Each row below holds a small network's activations on one input, seen along a few directions.
Each table varies a few parts of the input and shows all the possible inputs, shuffled.
A made-up example of a description, with smaller parts first: line(4) and (point or (values(2) and ring(5)) or line(11)).
Shared parts are said once, and a part with two or three values counts as separate values.
(in the rows, 128 means zero)

Other details of the inputs shift rows strongly along two fixed directions, in all tables alike. That doesn't count.

Table:
row 1: [214 130 115  88 135 140  29 184 102 113 101 166 138 119 104]
row 2: [129 117 121 111 128 151 127 154 120 102  47 107 126 110 198]
row 3: [111 131 124 144 121 108 149 122 144 137 166 117 129 132  77]
row 4: [111 133 116 141 112 128 149 103 146 146 174 133 127 127 102]
row 5: [100 138 147 151 127 120 162 100 153 155 178 134 124 142 105]
row 6: [114 132 139 149 132 132 147  93 139 150 174 150 139 131  93]
row 7: [206 137 123 105 134 152  30 166 103 130 109 192 144 111 129]
row 8: [114 126 130 141 132 123 144  97 119 134 137 131 133 132 138]
row 9: [168 129 131 118 131 126  83 114 121 146 167 161 139 127  99]
row 10: [ 83 109 130 121 138 115 168 154 119  97  50  67 118 123 174]
row 11: [213 130 119  89 135 142  30 184 102 112 102 168 135 120 104]
row 12: [ 92 117 126 124 124 137 173 132 127 102  61  80 120 123 210]
row 13: [106 129 130 146 125 112 141 104 141 159 177 144 120 128  95]
row 14: [ 82 120 141 136 140 133 169 135 118 108  56  94 122 128 211]
row 15: [207 135 132  94 136 147  29 169 111 134 109 184 139 111 126]
row 16: [100 134 138 151 127 116 167 111 146 133 173 115 116 154  84]
row 17: [ 95 120 129 128 126 142 175 132 131 102  59  83 120 124 211]
row 18: [171 139 127 121 127 127  90 143 127 127 160 153 131 142  80]
row 19: [121 103 134 101 146 129 115 143 102 110  47 104 128 108 192]
row 20: [108 136 143 154 131 129 162  85 142 146 179 141 137 142 104]
row 21: [175 142 112 117 113 136  86 128 127 137 172 159 135 122 107]
row 22: [110 129 128 136 124 108 154 130 136 118 133  99 126 137 118]
row 23: [119 127 119 132 116 137 142 120 138 132 133 126 128 121 131]
row 24: [105 127 134 138 130 114 145 113 132 141 141 125 118 132 138]
row 25: [109 130 134 145 128 120 150 119 142 138 168 125 117 143  73]
row 26: [129 117 129 105 140 128 124 168 108  89  46  91 122 131 181]
row 27: [111 132 119 133 115 129 154 110 138 128 140 115 124 131 144]
row 28: [101 134 130 148 122 105 168 114 146 133 171 107 125 147  86]
row 29: [114 128 126 150 128 121 140  88 129 152 174 149 134 127  94]
row 30: [120 128 116 125 117 131 136 124 132 132 136 122 126 115 133]
Description of these inputs: values(2) and (line(4) or line(5) or ring(6)).
- Changing only the values(2) part turns row 27 into row 4. The same change can be made to row 16. Which row results? => row 25
- Change only the values(2) part in row 23. List by row number the other rows that result. => row 12

Table:
row 31: [187 130 118 105 126 154  66 143 112 125 104 164 140 112 161]
row 32: [142 135 148 137 140 129 109 132 134 144 156 157 127 140  84]
row 33: [172 123 108  93 127 140  82 189 106  89  59 116 129 115 151]
row 34: [108 138 120 148 109 109 166 107 160 145 209 115 123 142  57]
row 35: [191 135 119 106 126 154  65 128 112 130 131 174 146 113 139]
row 36: [ 33 108 135 135 130 115 230 141 142  94  45  31 101 132 190]
row 37: [ 73 111 127 148 132  95 158  82 132 167 175 126 123 113  83]
row 38: [ 94 115 150 123 149 120 156 145 116 105  57  87 121 135 183]
row 39: [ 52 130 131 162 115 124 212  91 153 142 142  97 115 133 162]
row 40: [131 110 142  95 158 130 110 170  85  79   4  94 125 128 225]
row 41: [171 143 111 128 112 115  97 127 134 134 198 147 131 140  57]
row 42: [ 86 140 129 166 110 125 185  76 163 164 207 136 125 134 101]
row 43: [225 139 113  99 122 157  26 141 109 134 139 197 150 113 125]
row 44: [127 136 141 148 136 125 130 121 134 141 167 150 135 143  76]
- Describe the family of inputs behind these rows. => point or line(5) or (values(2) and line(4))
- Start at row 35 and move only the line(5) part, one step at a time. The first step leads to row 43. Which rows follow, in order? => row 31, row 42, row 39
